A small network was trained on made-up records. Each row is its average activation on records with the value named, seen along a few directions.
Values that are neighbours, or in one group, have similar rows; names and order tell nothing.
(in the rows, 500 means zero)
Random noise pushes rows far along 5 fixed directions. That doesn't count. These rows show it; they differ only by the noise:
[280 484 324 596 708 547 363 674 347 467 575 603 409 632 537 510]
[554 469 365 527 515 572 601 555 479 511 621 584 497 500 503 544]
[713 488 421 323 480 581 674 470 545 537 514 424 572 475 434 576]
[558 477 332 598 581 696 503 581 404 436 559 630 433 428 527 513]
[120 545 605 441 222 122 482 439 699 703 630 310 604 642 530 525]
[236 508 383 670 541 531 377 619 379 450 625 599 400 544 562 486]
[884 437 296 216 844 704 531 545 537 591 257 448 587 520 428 590]


Values of ZUVA:
tofeg: [451 505 717 561 369 502 464 359 515 402 497 579 453 380 552 461]
bafef: [560 481 419 428 676 395 486 611 415 515 567 433 505 607 431 481]
sume: [657 433 475 395 746 489 658 627 414 414 398 506 457 692 391 551]
fuzu: [488 587 674 222 469 439 618 547 343 380 356 209 526 711 321 484]
kat: [763 377 346 813 733 580 485 580 579 575 338 819 460 501 566 456]
reto: [402 534 661 487 657 541 149 457 489 454 284 560 507 423 615 446]
molez: [523 543 518 420 426 498 357 364 649 595 275 342 575 364 529 444]
kivep: [479 526 564 601 437 484 335 417 575 557 497 414 488 264 581 460]
viser: [326 579 718 525 314 505 433 345 480 422 494 485 466 489 489 455]
The values of ZUVA form 3 separate groups.
Question: Which other values are in the same group as sume? Give them in the order they are listed.
Answer: fuzu, kat
Question: Which other values are in the same group as bafef? Give them in the order they are listed.
Answer: molez, kivep

Values of MOKAZ:
kazus: [383 532 489 582 429 460 358 510 545 501 315 426 488 460 575 413]
bepul: [718 524 566 360 375 557 396 272 740 609 333 278 599 206 493 514]
dagus: [256 578 460 105 719 470 497 601 194 431 635 258 518 843 341 577]
vok: [171 589 666 453 466 528 461 543 248 245 578 448 334 630 402 498]
nukil: [571 512 637 459 500 531 575 515 340 310 557 542 486 501 475 474]
mavu: [541 436 348 621 527 358 638 570 660 713 545 630 616 711 517 537]
pumi: [685 529 437 211 432 597 705 385 526 466 519 343 562 434 453 605]
gelen: [563 548 637 448 294 454 536 457 550 439 334 221 478 357 422 453]
rire: [579 467 553 525 582 512 519 470 484 535 579 604 482 549 470 525]
The values of MOKAZ form 3 separate groups.
Question: Which other values are in the same group as bepul? Give them in the order they are listed.
Answer: dagus, pumi
Question: Which other values are in the same group as kazus? Give them in the order they are listed.
Answer: mavu, gelen
